These are the activations of a small neural network, seen along a few directions. Each row is one input.
In each table, some parts of the input vary, and every possible input appears once, in random order.
A made-up example of a description, with smaller parts first: one of 8 places around a ring, together with either a single point or one of 9 places around a ring or (one of 3 separate values, together with one of 4 places along a line).
Shared parts are said once, and a part with two or three values counts as separate values.

Other details of the inputs vary at random and push rows far along two fixed directions, the same in every table; ignore that.
These rows show it; all are for the same input, with only those details redrawn:
-0.707  -0.389  0.088  -0.241  -0.102  0.368  -0.121  -0.710  -0.756  -0.147  -1.020  0.691
-0.706  -0.402  0.093  -0.245  -0.081  0.376  -0.116  -0.688  -0.755  -0.161  -1.029  0.678
1.562  0.750  -1.140  -2.132  -1.705  1.773  -2.708  -1.100  -0.054  4.287  -0.040  -1.766
-0.699  -0.360  0.096  -0.227  -0.121  0.376  -0.147  -0.730  -0.756  -0.122  -0.998  0.734
-0.709  -0.451  0.086  -0.270  -0.048  0.375  -0.088  -0.644  -0.754  -0.191  -1.060  0.604
-0.697  -0.344  0.093  -0.221  -0.135  0.370  -0.150  -0.749  -0.756  -0.113  -0.990  0.751
-0.699  -0.362  0.091  -0.229  -0.125  0.373  -0.140  -0.737  -0.755  -0.120  -1.001  0.728

A family of inputs:
R1: -0.424  1.479  0.251  -0.312  -0.388  -0.460  0.509  0.311  -0.091  -0.703  -0.440  0.097
R2: 0.494  0.029  -0.778  0.577  0.464  0.025  -0.008  -0.610  0.331  -1.022  0.231  0.302
R3: 0.496  -0.194  -0.644  0.443  0.799  -0.622  -0.199  -0.369  -0.128  -0.709  0.712  0.342
R4: 0.522  0.473  -0.530  0.597  -0.183  -0.264  0.382  -0.463  -0.486  -1.315  1.100  -0.062
R5: -0.436  -0.225  0.088  0.629  0.460  0.226  0.612  0.078  0.182  0.256  0.551  0.596
R6: -0.024  1.237  0.046  -0.139  -0.353  -0.522  0.753  0.244  0.030  -0.708  -0.613  0.191
R7: 0.028  1.010  -0.253  -0.227  -0.233  0.328  0.122  -0.185  -0.135  -1.489  0.887  0.214
R8: 0.204  0.348  -0.005  0.571  0.409  -1.335  0.116  0.424  -0.062  0.215  -0.591  0.455
R9: -0.138  -0.095  1.009  0.907  0.624  -0.382  -0.451  0.642  -0.101  0.463  -0.482  0.642
R10: -0.333  0.093  0.913  0.529  0.716  0.135  0.137  1.324  -0.043  0.454  0.777  0.933
R11: 0.238  -0.032  -0.295  0.497  0.756  -0.561  -0.366  0.123  -0.174  -0.641  0.737  0.375
R12: -0.046  -0.386  0.779  0.810  0.606  -0.539  -0.214  -0.099  -0.111  0.404  -0.506  0.507
R13: -0.090  0.574  0.046  0.719  0.362  -1.385  -0.127  0.732  -0.015  0.351  -0.535  0.595
R14: 0.144  -0.024  -0.814  0.665  0.471  -0.334  -0.203  -0.460  0.026  -0.749  0.454  0.159
R15: -0.296  0.043  0.291  -0.254  -0.893  0.272  0.399  -0.278  0.600  -0.965  0.683  0.372
R16: -0.020  0.338  0.769  0.460  -0.301  -0.113  0.501  -0.641  -0.050  -0.353  -0.284  0.167
R17: 0.154  -1.106  -0.094  0.397  0.075  -0.727  0.067  -0.453  0.534  -0.181  0.547  0.608
R18: 2.166  1.754  -0.839  -0.953  -1.109  0.090  -2.493  0.600  0.557  4.360  0.395  -1.375
R19: -0.132  -0.417  0.254  0.996  0.273  -0.306  0.026  -0.701  0.098  0.267  -0.834  0.296
R20: 0.146  -0.859  -0.241  0.538  -0.237  -0.063  0.292  -0.709  1.016  -0.523  0.073  0.577
R21: 0.203  0.035  0.547  0.891  -0.253  -0.173  0.616  -0.610  -0.338  -0.355  -0.250  -0.200
R22: -0.003  -0.284  0.197  -0.027  -0.863  -0.207  0.575  -0.402  0.531  -0.884  0.783  0.194
R23: -0.084  -0.912  0.236  0.456  0.075  -0.636  -0.146  0.051  0.469  -0.122  0.579  0.634
R24: 0.279  0.999  -0.029  0.114  -0.410  -0.955  0.856  0.020  -0.021  -0.532  -0.450  0.117
R25: -0.353  -0.211  0.802  0.907  0.609  -0.586  -0.436  0.340  -0.052  0.507  -0.502  0.495
R26: -0.775  -0.771  -0.432  -0.596  -0.659  0.361  -0.120  -0.584  -0.155  -0.639  0.037  0.948
R27: -0.133  0.211  0.353  0.592  -0.230  0.365  1.141  0.130  -0.315  -0.324  1.147  0.034
R28: 0.414  0.187  -0.314  0.550  0.407  -1.445  0.318  -0.097  0.001  0.122  -0.651  0.500
R29: -0.048  -0.359  0.264  0.403  0.741  -0.022  0.576  0.149  0.021  0.387  0.824  0.798
R30: -0.225  -0.958  -0.301  0.631  -0.220  -0.410  0.105  -0.505  0.702  -0.294  0.261  0.389
R31: -0.699  -0.343  0.099  -0.218  -0.130  0.372  -0.155  -0.741  -0.758  -0.117  -0.988  0.757
R32: 0.235  -0.525  -0.025  0.457  -0.831  -0.284  0.662  -0.446  0.241  -0.830  0.866  -0.060
R33: 2.203  0.795  -1.125  -1.509  -1.003  2.039  -1.770  -0.242  1.235  4.357  1.190  -2.143
R34: -0.474  0.491  -0.674  -0.518  -0.255  -0.265  0.085  -0.254  -0.595  -0.324  -1.118  0.859
R35: -0.556  -0.009  0.674  0.542  0.696  -0.032  0.150  1.054  0.016  0.511  0.815  0.780
R36: 0.164  0.254  0.057  0.634  0.733  -0.426  -0.572  0.780  -0.202  -0.565  0.672  0.652
R37: 2.929  2.006  -1.540  -1.380  -2.136  0.485  -1.822  -0.510  0.454  4.263  0.707  -2.633
R38: 0.469  0.394  -0.471  0.652  0.086  -0.762  0.520  -0.290  0.485  -0.191  -1.119  0.403
R39: -0.486  0.103  -0.974  -0.655  0.052  0.551  -0.322  -0.410  -0.725  -1.234  0.132  0.693
R40: 2.269  2.418  -1.516  -2.830  -2.020  2.063  -3.101  -0.334  0.601  3.643  2.080  -3.200
R41: 0.005  0.179  -0.224  0.592  0.707  -0.592  -0.611  0.474  -0.114  -0.485  0.713  0.436
R42: 0.270  -0.317  0.321  0.897  0.254  0.062  0.221  -0.907  0.435  0.029  -1.022  0.501
R43: -0.768  0.792  1.068  0.083  -0.280  0.361  0.128  -0.346  -0.097  -0.527  -0.235  0.096
R44: -0.235  -4.759  -0.162  -2.468  2.931  -0.082  1.163  4.972  0.904  -1.787  -2.096  -6.947
R45: -0.144  -0.561  0.541  0.566  0.066  -0.480  -0.400  0.721  0.450  -0.002  0.527  0.883
R46: 0.096  0.351  -0.516  0.769  0.096  -1.125  0.306  -0.177  0.165  0.067  -0.892  0.299
R47: -0.311  -0.189  0.609  0.470  0.715  0.014  0.375  0.641  -0.040  0.406  0.860  0.785
R48: -1.103  1.031  0.927  -0.278  -0.373  0.946  0.672  0.390  -0.078  -0.516  1.142  0.332
R49: -0.779  0.218  0.527  -0.431  -0.877  0.318  0.233  -0.127  0.470  -1.121  0.785  0.251
R50: -0.307  0.556  0.832  0.195  -0.262  0.344  0.341  -0.412  0.028  -0.475  -0.409  0.158
R51: -0.691  0.728  0.708  -0.172  -0.254  0.915  0.911  0.393  0.055  -0.508  0.940  0.337
R52: 0.198  -0.584  0.472  0.774  0.583  -0.620  0.004  -0.635  -0.058  0.362  -0.594  0.508
R53: -1.055  -0.125  -0.090  -0.674  -0.032  1.061  0.459  -0.017  -0.588  -0.189  0.143  0.914
R54: 0.308  0.666  -0.343  0.022  -0.171  -0.147  0.297  -0.308  -0.176  -1.392  0.984  0.015
R55: -0.106  -3.588  0.054  -3.084  2.586  1.144  2.473  4.773  0.414  -1.925  -1.558  -7.671
Question: What do these inputs look like to the network?
Answer: one of 5 separate values, together with either a single point or one of 4 places along a line or one of 6 places along a line
Question: The inputs of R19 and R5 match in every part but the choice among 5 separate values. If R25 is changed in the same way as R19 into R5, which row does it become?
Answer: R35
Question: The inputs of R38 and R20 match in every part but the choice among 5 separate values. If R37 is changed in the same way as R38 into R20, which row does it become?
Answer: R32
Question: Change only the choice among 5 separate values in R24. List by row number the other rows that result.
Answer: R16, R22, R54, R55
Question: Change only the place on the line of 6 in R36. List by row number the other rows that result.
Answer: R2, R3, R11, R14, R41

A family of inputs:
R56: 0.023  6.385  -0.701  0.303  -4.393  1.552  -4.733  -4.311  -1.040  4.171  5.001  7.534
R57: -1.440  -5.041  0.381  -1.987  5.237  -1.057  0.486  5.377  -1.396  0.078  -6.467  -5.285
R58: 1.822  1.346  -0.754  -4.254  -0.145  3.062  -2.238  2.630  -0.127  4.270  -0.104  -7.034
R59: 1.390  -0.286  -1.188  0.011  -2.465  0.903  -4.128  -3.805  -0.494  6.647  -3.195  1.095
R60: 1.502  5.020  1.550  3.000  -3.967  1.174  -3.062  -4.398  0.937  5.646  6.222  6.665
R61: 1.193  2.066  -1.955  1.371  -1.189  -1.706  -0.976  -1.678  0.388  -1.799  2.402  2.515
R62: -2.462  0.797  0.043  1.824  -1.298  0.739  1.698  -4.325  -1.402  -3.618  0.264  5.995
R63: 3.652  1.186  -3.026  -1.254  -0.570  -0.471  -1.371  0.151  0.768  1.554  1.360  -3.921
R64: -4.533  -3.473  1.066  0.051  1.649  -0.279  3.951  -0.816  -1.506  -9.226  -1.602  2.960
R65: 2.394  -0.721  0.487  -2.849  -0.912  1.956  -0.768  3.254  2.698  5.105  1.810  -6.681
R66: -4.091  -2.165  2.515  1.408  0.667  -1.194  5.945  -0.308  -0.648  -8.050  -3.554  2.188
R67: 1.810  -2.101  -1.046  -3.979  -0.133  2.885  -2.820  2.883  1.763  3.784  3.674  -6.077
R68: -0.589  -1.868  2.056  3.910  1.715  -2.092  -1.052  -0.720  0.246  3.060  -0.529  5.406
R69: 1.473  0.252  -1.270  3.641  1.269  -4.040  -1.269  -1.888  0.429  1.229  -2.710  3.228
R70: 0.906  1.698  -1.367  -2.812  -0.186  2.555  -1.847  1.385  -0.756  2.677  0.934  -2.332
R71: -4.741  -0.359  3.212  1.837  2.252  -1.937  5.487  2.727  -1.394  -7.399  -2.612  2.774
R72: 1.842  -2.326  -0.837  -1.606  1.840  -2.143  3.278  4.531  1.223  -3.450  -2.684  -7.642
R73: 3.106  0.997  -1.408  -0.714  -0.054  -0.860  -0.308  0.935  1.065  0.157  0.009  -4.767
R74: -0.890  -2.760  0.795  -0.129  2.399  0.732  1.841  2.877  0.549  -1.473  2.026  -1.981
R75: -2.365  1.355  1.447  2.230  -1.717  0.220  1.886  -4.500  -1.303  -3.364  -0.243  5.360
Question: What do these inputs look like to the network?
Answer: one of 4 separate values, together with either a single point or one of 4 places along a line
Question: List by row number the other rows that have the choice among 4 separate values in common with R65.
Answer: R60, R67, R68, R74
Question: Change only the choice among 4 separate values in R56. List by row number the other rows that result.
Answer: R61, R64, R67
Question: Change only the place on the line of 4 in R64. List by row number the other rows that result.
Answer: R62, R66, R75
